A small network was shown many inputs. Here are its activations along a few directions, one row for each input.
Each table varies a few parts of the input and shows all the possible inputs, shuffled.
A made-up example of a description, with smaller parts first: line(4) and (point or line(11) or (values(3) and ring(8))).
Shared parts are said once, and a part with two or three values counts as separate values.

A family of inputs:
row 1: 29 21 -39 21 -26 -20 -22 -13 -30 5 -12 55 -29 46 -13 3
row 2: -57 -4 46 -32 1 40 34 11 15 8 -9 -19 16 -56 -27 -13
row 3: -34 20 76 -25 -5 5 42 24 45 16 12 -28 30 -12 -10 -11
row 4: -26 -27 44 -25 3 25 33 9 1 -19 -8 -44 13 -50 -34 -16
row 5: 39 -31 -62 26 12 -37 -32 -37 -71 -14 -11 23 -26 9 1 7
row 6: 66 19 -9 32 -21 -42 -31 -15 11 24 7 20 -17 74 15 40
row 7: -14 26 52 -22 8 14 41 14 19 -5 -8 -19 32 -46 -34 -23
row 8: 22 20 80 -8 10 -8 33 17 55 11 14 -54 45 -18 -10 17
row 9: 17 -31 -46 15 -23 -4 -24 -26 -40 -8 -11 33 -50 44 -17 10
row 10: -3 -25 25 -22 48 2 27 -5 -23 -20 -6 -49 38 -81 -24 -23
row 11: 27 -5 -83 15 23 7 -55 -3 16 -25 31 34 -15 43 113 7
row 12: -20 -3 -3 -30 56 39 10 28 59 -36 42 -43 50 -53 84 -14
row 13: 8 18 -15 9 -38 -29 -24 -4 -1 29 3 46 -31 80 11 11
row 14: -18 -9 -48 11 -35 2 -26 -17 -32 15 -14 54 -44 36 -7 17
row 15: 2 -23 -74 27 -5 -20 -26 -8 -61 -3 -20 61 -42 3 -5 -13
row 16: -39 -18 21 -18 28 18 30 21 -14 -12 -13 -14 20 -89 -26 -43
row 17: -21 29 62 -9 0 21 27 17 48 12 6 -65 37 -12 -21 10
row 18: 22 24 -26 36 -35 -12 -38 -13 3 24 -1 10 -24 82 5 34
Q: What do these inputs look like to the network?
A: values(2) and (point or line(8))
Q: Changing only the values(2) part turns row 2 into row 14. The same change can be made to row 12. Which row results?
A: row 11
Q: Which other rows does row 9 become when the values(2) part takes its other values? List them by row number.
A: row 4

A family of inputs:
row 19: -13 7 44 -2 -9 20 22 1 37 10 -3 -48 15 -11 -18 19
row 20: 5 1 46 1 7 1 21 5 16 5 -3 -44 28 -24 -26 9
row 21: -40 -10 -3 -22 25 21 22 12 -13 -22 -6 1 20 -84 -8 -39
row 22: -12 -13 -60 11 4 -8 -24 -5 -54 -16 -15 58 -20 -16 7 -20
row 23: 15 19 -14 22 -27 -4 -29 -11 7 19 -2 20 -24 61 10 19
row 24: -37 29 53 -29 -28 10 32 20 34 20 5 -10 8 -8 -18 -12
row 25: 16 13 53 -13 15 -26 33 13 17 6 1 -12 31 -24 -28 -13
row 26: -1 20 -6 5 -33 -10 -21 -6 7 31 2 41 -29 69 6 21
row 27: -30 26 59 -24 -15 13 24 15 46 25 10 -14 20 4 -9 4
row 28: -38 -51 2 -20 31 31 22 -1 -11 -21 -1 -37 4 -65 -23 -20
row 29: 5 -18 -70 26 22 -7 -17 -9 -58 -15 -10 36 -12 -19 9 -17
row 30: -3 21 35 -8 5 17 15 2 24 -3 -1 -44 33 -21 -20 3
row 31: 33 9 -49 8 21 -6 -43 12 44 -19 38 4 2 58 117 25
row 32: 26 19 -29 19 -14 -6 -31 -15 -15 7 -8 8 -19 44 1 21
row 33: -4 -40 -53 -2 -2 1 -12 -9 -51 -22 -16 45 -30 -9 1 -13
row 34: -6 22 -13 1 -47 -11 -10 0 -4 24 -3 46 -43 56 -4 5
row 35: -34 -27 15 -26 24 26 26 7 -16 -31 -4 -12 8 -70 -14 -32
row 36: -25 -13 -4 0 45 19 22 5 -23 -18 -4 -21 33 -84 -7 -32
row 37: -11 -55 -61 9 2 5 -22 -19 -51 -20 -8 21 -44 -3 -6 -5
row 38: -14 26 54 -6 -6 20 17 11 46 18 9 -35 24 -3 -8 4
row 39: 46 -5 -16 13 -16 -35 -15 -19 -28 5 -3 20 -20 41 -12 14
row 40: 14 0 50 -13 6 -16 30 -1 11 -1 1 -36 24 -24 -29 -2
row 41: 8 17 20 -15 42 20 1 31 81 -18 49 -50 49 -5 100 5
row 42: 18 2 -23 22 -33 -3 -24 -19 -3 14 -8 8 -29 53 0 35
row 43: 44 8 -10 17 -4 -49 -13 -6 -22 13 -9 40 -16 42 -10 2
row 44: 36 -4 -21 28 -15 -23 -25 -15 -21 9 -11 12 -15 42 -7 22
Q: What do these inputs look like to the network?
A: values(2) and (point or line(4) or line(8))
Q: Changing only the values(2) part turns row 35 into row 33. The same change can be made to row 30. Which row results?
A: row 32
Q: Which other rows does row 34 become when the values(2) part takes its other values? List them by row number.
A: row 24

A family of inputs:
row 45: -24 29 34 -2 -27 11 40 16 -5 29 -26 -3 24 -66 -52 3
row 46: -58 0 -22 27 -12 -12 -37 -8 -8 43 -6 29 -16 69 -1 13
row 47: 50 2 2 17 -21 -60 -1 -7 -23 32 -37 40 -43 43 -31 -2
row 48: 27 27 -8 20 -15 16 -20 -11 -28 8 -25 35 3 4 -67 -6
row 49: 15 -7 -3 11 -5 -20 -18 -48 -52 0 0 -45 -1 -19 -41 18
row 50: 9 -12 14 -14 57 -8 24 25 -17 -28 20 -25 24 -50 23 -61
row 51: -23 28 5 36 -27 -31 -35 9 5 47 -23 74 -38 46 -17 -5
row 52: 17 35 -63 -10 -17 1 -12 -4 -4 -31 36 47 -36 33 81 -4
row 53: -75 7 39 -63 -17 44 10 7 16 20 4 -27 -6 -30 -15 -19
row 54: -12 5 -62 26 16 -3 -53 17 7 32 34 48 -6 22 64 -4
row 55: -30 17 -19 2 45 17 40 23 -3 -16 3 -16 48 -78 33 2
row 56: 16 -24 -40 36 10 53 -36 3 -22 -24 -16 -9 -8 -1 -11 3
row 57: -4 -12 53 -1 5 -25 50 32 -16 -5 -1 -8 5 -25 -75 -44
row 58: -3 -6 -60 3 -49 20 -14 -2 8 -33 15 26 -44 52 38 11
row 59: 47 28 65 1 3 17 -7 13 107 0 29 -66 25 39 45 56
row 60: 39 46 29 -1 32 -15 12 25 97 2 60 -46 83 42 68 37
row 61: 34 13 -10 22 -16 -57 7 -24 -20 2 -23 3 7 -23 -72 -5
row 62: 8 42 -25 -3 -73 -15 5 -6 1 -4 11 65 -45 56 -18 8
row 63: 9 -53 19 -19 18 27 9 12 -3 -25 25 -45 2 -51 -17 -25
row 64: 43 71 87 -4 -21 -27 20 23 98 36 20 -27 45 58 -18 49
row 65: 20 44 81 -12 -22 6 0 -11 82 44 48 -77 52 64 9 56
row 66: 31 -52 -50 8 13 -31 -20 -3 -14 -5 -12 7 -24 40 11 28
row 67: 31 -15 -10 1 0 -32 -6 -43 -35 32 -17 2 -46 51 -4 18
row 68: -60 7 -11 -43 26 24 22 40 35 -13 12 0 32 -47 43 -56
row 69: 47 -22 -53 18 30 -47 -11 -2 -25 2 3 22 -6 27 56 -11
row 70: -56 29 42 -50 -17 13 39 24 39 18 -10 27 -6 -38 -43 -40
row 71: 6 14 -10 26 6 36 -13 -34 -39 0 -36 -5 -14 24 -29 -6
row 72: -2 -48 -17 -3 42 -16 17 11 -28 -33 6 32 38 -18 42 -16
row 73: -61 -21 11 -48 5 53 11 9 48 -26 7 -6 1 -52 9 -23
row 74: -17 -22 53 -20 20 3 33 -12 -24 -6 13 -46 -9 -25 -41 -29
row 75: -18 -44 39 -6 -4 -3 14 -16 -42 -6 -35 3 -7 9 -7 -3
row 76: -61 17 20 -13 7 20 41 -5 -14 11 -23 -40 23 -45 -30 25
row 77: 12 -20 43 -16 -15 -29 21 -7 -19 0 -38 56 -7 -11 -37 -8
row 78: -17 20 -23 2 -72 7 -5 -22 -19 -1 -1 15 -48 75 21 0
row 79: 25 14 -60 11 43 25 -36 1 -30 -21 8 16 28 -12 18 -6
row 80: 27 -31 -36 9 2 -19 -39 -7 -26 -24 -16 -45 2 -35 -16 18
row 81: 9 -77 8 -9 7 26 -5 -13 -18 -29 5 14 -4 -30 13 14
row 82: -21 -19 -30 44 -5 16 -54 4 21 16 -8 33 -49 32 38 0
row 83: -27 -14 6 0 5 52 17 14 1 -12 -9 -40 10 -82 4 27
row 84: 46 5 -40 22 42 -36 -12 -22 -29 -31 6 -16 10 -50 28 -14
Q: What do these inputs look like to the network?
A: line(4) and (point or line(9))
Q: Changing only the line(4) part turns row 77 into row 75. The same change can be made to row 45. Which row results?
A: row 76
Q: Changing only the line(4) part turns row 79 into row 71. The same change can be made to row 60. Which row results?
A: row 65
Q: Which other rows does row 51 become when the line(4) part takes its other values? List them by row number.
A: row 46, row 54, row 82
Q: A walk changes only the line(4) part. It starts at row 47 and steps to row 67. List the rest of the walk in order.
A: row 66, row 69

A family of inputs:
row 85: 35 -2 -64 24 25 -43 -35 -7 -50 -14 -2 57 -13 9 21 -22
row 86: 32 -29 -54 12 -6 -21 -25 -12 -41 -19 -7 36 -37 23 13 3
row 87: -44 -17 14 -31 -25 21 17 6 -17 6 -8 27 -27 -12 -36 -24
row 88: -13 12 -67 22 -10 29 -45 -7 0 2 -2 28 -29 31 41 12
row 89: 21 21 23 4 20 2 26 4 -3 -8 -6 -46 36 -35 -17 -3
row 90: -45 -8 5 -6 -2 1 22 -6 -33 12 -18 16 0 -49 -39 -16
row 91: -8 33 42 -41 -13 4 32 30 50 -8 20 -14 19 -11 30 -10
row 92: -8 6 17 7 -13 10 8 -9 -15 -7 -26 -10 4 -33 -52 -3
row 93: 3 -31 23 -6 7 0 17 -10 -15 -9 -4 -44 2 -25 -37 -2
row 94: -25 24 36 -7 18 20 19 33 57 9 25 -18 35 -22 26 -10
row 95: 12 -26 -61 17 -8 -4 -37 -24 -28 -11 6 20 -31 59 44 22
row 96: 1 -27 38 -8 42 0 17 11 21 -4 2 -30 36 -39 13 -6
row 97: -11 -4 32 -17 22 26 12 4 48 -5 23 -50 35 -17 11 12
row 98: 50 47 18 32 -59 -44 -30 -13 26 57 -3 29 -30 120 -16 48
Q: What do these inputs look like to the network?
A: point or line(4) or line(9)
